A small network was shown many inputs. Here are its activations along a few directions, one row for each input.
In each table, some parts of the input vary, and every possible input appears once, in random order.
Descriptions start from the smaller parts, as in this example, which fits no table here: one of 2 separate values, together with either a single point or one of 9 places around a ring or (one of 4 places along a line, together with one of 5 places around a ring).
Shared parts are said once, and a part with two or three values counts as separate values.
In the rows, 128 means zero.

Rows:
r1: [116 169 136  93  48  90  82 106 134  84  88 222 140 112 106 131]
r2: [148 103 116 165 155 138 150 127  97 183 146  64 137 132 110 127]
r3: [149 126 117 169 156 125 161 125  99 168 173  61 123 133 111 132]
r4: [149  99 117 160 145 143 161 128 106 193 150  69 148 123 117 126]
r5: [105 131 144  94 136 136  99 144 169  75 103 177 109 138 151 129]
r6: [108 126 139  85 132 144 103 142 165  80  90 172 123 130 165 130]
r7: [111 148 137  91 138 130 107 145 170  64 117 174 109 138 153 140]
r8: [153 146 112 168  65  87 135  90  63 186 144 111 153 102  62 123]
r9: [139 118 117 167 148 130 165 118  94 168 163  63 124 130 125 118]
r10: [102 125 140  78 128 147 103 143 166  88  89 173 130 129 164 134]
r11: [150 107 125 173 149 134 165 124 106 183 163  69 128 123 117 116]
r12: [104 140 136  94 135 133 104 143 166  63 110 178 112 146 154 131]
Question: What is each input in this table made of?
Answer: one of 2 separate values, together with either a single point or one of 5 places along a line
Question: Changing only the choice among 2 separate values turns r5 into r11. The same change can be made to r6. Which row results?
Answer: r2

Rows:
r13: [179 130 120 176 190 121 143 143 106 165 179  52 109 133  80 156]
r14: [125 129 106 136 137 131 165 106  57 195 146  21 129  89 133 141]
r15: [114 125 159 106 130 149 117 134 165 124 100 150 102 146 154 132]
r16: [ 98 146 125  82 111 123 114 133 151 125 120 174 144 127 122 155]
r17: [153 143 127 199 108 103 208 105 101 174 217  88 125 111 116  93]
r18: [137  91 131 189 113 116 119 109  65 214 125  93 134 124  49  98]
r19: [113 132 135 104 147 137 125 127 143  91 109 149  99 152 145 127]
r20: [100 126 113 122 141 126 112 141 137  77 123 161  96 143 142 106]
r21: [124 132 139 105  88 121  95 133 171  98 114 162 149  89 138 142]
r22: [132 153 104 117 104 110 101 121 133  74 107 170 127 144 133 135]
r23: [118 112 163 116 131 135 113 124 183 118 103 158 107 109 158 125]
r24: [165  72  90 171 152 164 183 139 110 197 150  73 189 147 125 115]
r25: [124 148 126 102 109 122 111 119 132  76 106 161 136 140 124 140]
r26: [124 149 136  98 110 124 102 139 128  88 108 160 156 126 141 133]
r27: [113 133 144 100 148 139 115 147 139 103 112 149 119 138 162 121]
Question: What is each input in this table made of?
Answer: either one of 5 separate values or (one of 2 separate values, together with one of 5 places along a line)
Question: Which other rows belong to the same alternative as r24? List them by row number.
Answer: r13, r14, r17, r18
Question: Which other rows does r15 become when the choice among 2 separate values takes its other values? List them by row number.
Answer: r16

Rows:
r28: [148  86 119 180 191 150 151 143 111 178 159  50 116 150 110 122]
r29: [115 132 140 135 174 133 132 145 157  82 151 129  80 151 151 118]
r30: [ 92  95 144  76 171 167  68 165 178  69  59 182 117 163 156 132]
r31: [144  91 112 148 154 156 168 125  84 226 140  27 161 109 129 138]
r32: [ 99 139 132  69  82 119  45 126 131  84  44 210 145 132 105 142]
r33: [110 158 136  87  83 102  65 116 133  82  77 200 127 126 107 143]
r34: [149 112 107 146 151 145 172 130 102 192 158  47 151 113 133 143]
r35: [115 157 128 101 132 129 152 131 148  95 151 125 115 115 173 140]
r36: [122 146 137 134  96 112 147 119 148 109 151 166 121 120 140 108]
r37: [154 155 115 163 100  90 132 103  76 152 153 107 134 122  74 131]
r38: [ 99 109 141  74  92 146  82 140 169  96  59 218 158 133 145 120]
r39: [110 129 145  93  93 129 103 130 172  94  91 208 140 127 147 120]
r40: [116 141 146 113  93 119 125 127 161  95 122 191 124 116 144 111]
r41: [138 127 127 157 179 132 146 141 142 100 164 105  90 154 143 119]
r42: [138 152 115 123 137 128 166 128 133 113 163 101 125 118 165 141]
r43: [109 126 148 113 170 140 110 152 170  68 122 154  82 147 155 121]
r44: [156 131 107 173 106 100 132 102  61 194 145  80 141 117  59 132]
r45: [146 112 127 170 187 139 153 142 124 137 167  78 106 155 126 120]
r46: [117 170 138 107  82  92  87 113 122  84 108 183 111 115 104 133]
r47: [103 140 136  60 129 146 108 142 172  80  91 168 133 121 180 153]
r48: [150  80 122 182 117 139 165 111  84 239 141  67 166 114  95 105]
r49: [146 137 115 136 145 135 174 129 116 151 167  74 141 118 148 141]
r50: [122 175 129 129  86  85 109 105 109  97 137 158 108 119 100 130]
r51: [102 115 147  94 171 150  88 155 181  67  91 171  98 158 158 131]
r52: [144  65 125 182 194 160 147 139  94 212 140  29 127 146 106 117]
r53: [110 152 137  79 128 136 129 138 161  82 122 150 118 110 177 143]
r54: [156 101 117 179 115 129 168 117 101 205 159  88 157 118  99 110]
r55: [145 169 115 150  92  84 123 101  95 114 148 134 120 122  91 131]
r56: [ 92 120 131  42 128 163  88 151 170  82  58 177 151 127 178 153]
r57: [152 110 112 176 109 110 129  97  43 227 127  60 151 113  55 127]
r58: [153 126 124 169 110 118 169 117 116 164 167 115 148 123 115 109]
r59: [145 140 124 155 102 112 161 115 134 125 162 143 133 123 131 108]
Question: Changing only one part turns r39 into r58. The same change can be made to r51. Which row results?
Answer: r45
Question: What is each input in this table made of?
Answer: one of 4 places along a line, together with one of 8 places along a line
Question: Which other rows does r46 become when the place on the line of 8 takes its other values? List them by row number.
Answer: r32, r33, r37, r44, r50, r55, r57

Rows:
r60: [137  72 128 153 200 178 174 152 144 167 147  62 131 147 171 115]
r61: [160 163 114 183  47  71 157  80  71 172 170 129 149 102  70 108]
r62: [149 106 123 170 136 130 159 118  86 215 157  54 139 109  96 127]
r63: [108 143 133  90  38 104  75 107 126 111  66 224 164 114  99 123]
r64: [ 98 154 137  78  44 100  66 104 115 112  62 206 147 101  99 135]
r65: [149 173 119 170  53  68 147  77  61 172 166 112 133  90  69 121]
r66: [108 144 150  81 111 129 101 139 192  50  96 221 119 134 168 125]
r67: [108 146 131  97  61  98  52 110 111 101  61 210 141 127  78 130]
r68: [163 112 105 169 136 130 163 121  83 208 160  52 158 118  95 138]
r69: [106 108 138 115 212 165 127 172 182  67 137 124  82 167 178 126]
r70: [127  83 132 141 207 174 165 149 133 167 144  43 114 134 171 127]
r71: [ 98 155 154  70 117 125  92 137 181  51  94 202 102 121 167 137]
r72: [159  95 117 183 130 134 169 121  96 214 161  71 155 120  96 114]
r73: [158 166 114 189  69  65 133  82  57 161 164 115 127 116  48 116]
r74: [158  99 117 189 152 127 145 124  82 204 155  58 133 135  75 122]
r75: [113 159 121  76  45 101  70 107 111 105  65 204 167 111  98 146]
r76: [108 147 149  89 133 123  78 142 177  40  92 206  96 147 146 132]
r77: [141  89 115 139 207 174 168 151 130 161 146  42 133 145 170 139]
r78: [164 179 102 169  53  68 151  80  58 165 169 110 152 100  68 132]
r79: [137  75 126 160 223 171 151 154 129 156 142  47 108 161 150 123]
r80: [110 121 127  93 196 168 144 169 183  72 141 119 107 150 198 142]
r81: [112 161 137  67 117 125  95 139 178  44  96 201 122 131 166 148]
r82: [106 105 140 107 189 172 150 170 197  78 142 138 105 153 200 118]
r83: [ 96 116 144  96 196 168 141 167 186  78 139 120  87 140 199 130]
Question: Changing only one part turns r66 into r71. The same change can be made to r82. Which row results?
Answer: r83
Question: What is each input in this table made of?
Answer: one of 4 separate values, together with one of 6 places around a ring

Rows:
r84: [182 172 107 204  23  49 157  58  21 225 174  98 163  80  20 118]
r85: [110 124 167  91  77 129  96 116 155 118  69 220 170 135 130 116]
r86: [ 89  92 148 115 129 144 105 126 149 118 101 155 107 131  85 120]
r87: [108 106 121 101 161 173 167 144 101 174 133  49 154 111 172 137]
r88: [119 170 115  52  93 111  81 120 132  94  72 190 155 118 131 175]
r89: [153 149 140 172 182 118 152 148 138 102 194 108 100 170 124 123]
r90: [175 111  84 156 158 151 189 153 165 124 177  76 118  99 195 125]
r91: [131 148 134 144 122 120 125 143 164  47 161 140  80 118 142 113]
r92: [ 94 121 135 135 159 145 114 150  81 136 135  80 132 167 126 114]
r93: [110 186 140  94 102  92 146  98 157  60 127 216  97 123 188 115]
r94: [154  66 132 145 157 167 147 135 148 205 108  88 159 121 155 126]
r95: [119  71 111 161 163 148 116 142 130 156 118 123 122 168  92 109]
r96: [119 149 131  94 136 118  69 130 123 104  95 121 107 123 104 173]
Question: What is each input in this table made of?
Answer: either a single point or (one of 3 separate values, together with one of 4 places along a line)
Question: Which other rows does r91 become when the choice among 3 separate values takes its other values? List them by row number.
Answer: r86, r96
Question: Start at r88 and move only the place on the line of 4, one step at a time. The first step leads to r96. Which rows follow, in order?
Answer: r92, r87

Rows:
r97: [ 77 129 114  95  63  74 118  97 159  55 101 227 135 141 132 102]
r98: [117  51 121 112 150 205 152 154 141 234 120  60 163 113 146 145]
r99: [171 102 106 166 105 112  69  94  48 178  55 134 159 138  63 120]
r100: [ 72 147 203  69 134 126  53 141 128  32 106 162 127 116 165 169]
r101: [145  46 147 168 197 173 101 131 123 180  82  72  92 159 126 114]
r102: [106  72 127 120 127 166 140 156 118 243 112  83 187  92 130 141]
r103: [ 63 138 144 130 131 189 158 133 199  41  99 182  93 154 189 118]
r104: [113 152 122  44 161 150  74 195 204  22  79  87 120 173 223 165]
r105: [157 113  97 178 236 139 159 178 117 122 210  44  98 189 107 128]
r106: [137 180  92  86  37 115 100 117 152  74  98 252 143 114 121 136]
r107: [ 89  95  98  86 184 137 144 153 207  29 131 172 134 188 224 100]
r108: [143  81 143 162 153 131  88 105  96 192  61 100 123 132  82  89]
r109: [134  68 153 177 175 135  89 133 100 189  74  95 116 139 110 110]
r110: [195 141 105 175 195 131 247 133 115 148 235  14 129 127 197 123]
r111: [164 161 133 200 129  90 219 106 100 183 224  50 110  80 158 118]
r112: [ 99 148 139  96 108 137 121 156 204  85 115 215 102 116 167 123]
r113: [135 111 121 196 192 137 144 149 125 147 207  56  56 163  83 126]
r114: [ 80 161 193  55 113 122  52 113 124  35  94 166 134 109 137 149]
r115: [ 95 147  81 103  46  74  96  89 139  52 103 244 158 139 137 109]
r116: [125  87 113 101  74 142 142 125  86 236  92 105 206  93  79 145]
r117: [138 164 174  91 115 111  96 121 224  95 101 225 117 115 127 129]
r118: [183 176 118 181  75  69 220  76  67 177 205  72 126  81 107 123]
r119: [143 106  80 109  59 143 120 117  66 233  93 122 230  90  84 151]
r120: [172 175 123 186 107  87 217  79  96 187 211  55 116  73 131  98]
r121: [154  83 138 158 121 112  91 102  67 182  55 117 134 140  58 114]
r122: [ 86 155 160  92  84 125 109 131 159  83 116 223 106 142 154  64]
r123: [110 180 156  59  64 104  33 103  76  22  90 199 168 114 118 181]
r124: [134 147 117 189 149  95 130 124  97 160 187  85  87 136  39 102]
r125: [ 80 149 137  43 177 156  91 141 172  66  90 146  52 122 190 167]
r126: [109 126 133  88 131 175 132 152 228  76 123 192  78 137 184 125]
r127: [125 134 127 204 170  99 132 151 101 157 200  80  80 143  67 123]
r128: [201 195  86 189  59  69 198  67  47 173 205  89 151  80 112 129]
r129: [145 149 113 185 117  77 132 120  69 150 180 102  98 144  15 127]
r130: [163 167  80 193 101  77 111 112  50 147 181 119 122 142  20 133]
r131: [174 139 128 192 151 128 232 104 124 173 231  26  87 101 174 121]
r132: [115  86 117 105 106 162 138 129 114 246  99  88 194  85 103 120]
r133: [ 92 162 189  51  80 104  55 111  95  25  88 182 144 116 113 175]
r134: [166  48 123 151 240 175 116 160 115 155  86  59 133 185 150 116]
r135: [149 165 169  87  82  92  99 118 195  85  95 241 128 122 104 155]
r136: [131 128 109  70 174 177 147 181 220  52 126 180 119 163 208 127]
r137: [136  52  98  95 194 207 168 183 132 207 123  47 205 138 170 149]
r138: [ 53 159 150 139 107 151 146 136 176  50  91 206 117 133 172 115]
Question: What is each input in this table made of?
Answer: one of 6 places along a line, together with either one of 3 separate values or one of 4 places along a line
Question: Changing only the place on the line of 6 turns r110 into r118. The same change can be made to r136. Which row results?
Answer: r135
Question: Changing only the place on the line of 6 turns r130 into r113. The same change can be made to r123. Which row results?
Answer: r125
Question: Start at r137 and move only the place on the line of 6, one step at a time. The first step leads to r98. Which rows follow, in order?
Answer: r102, r132, r116, r119
Question: List by row number the other rows that have the place on the line of 6 in common with r124.
Answer: r108, r114, r117, r120, r122, r132
Question: Which other rows does r138 become when the choice among 3 separate values takes its other values? List them by row number.
Answer: r100, r112
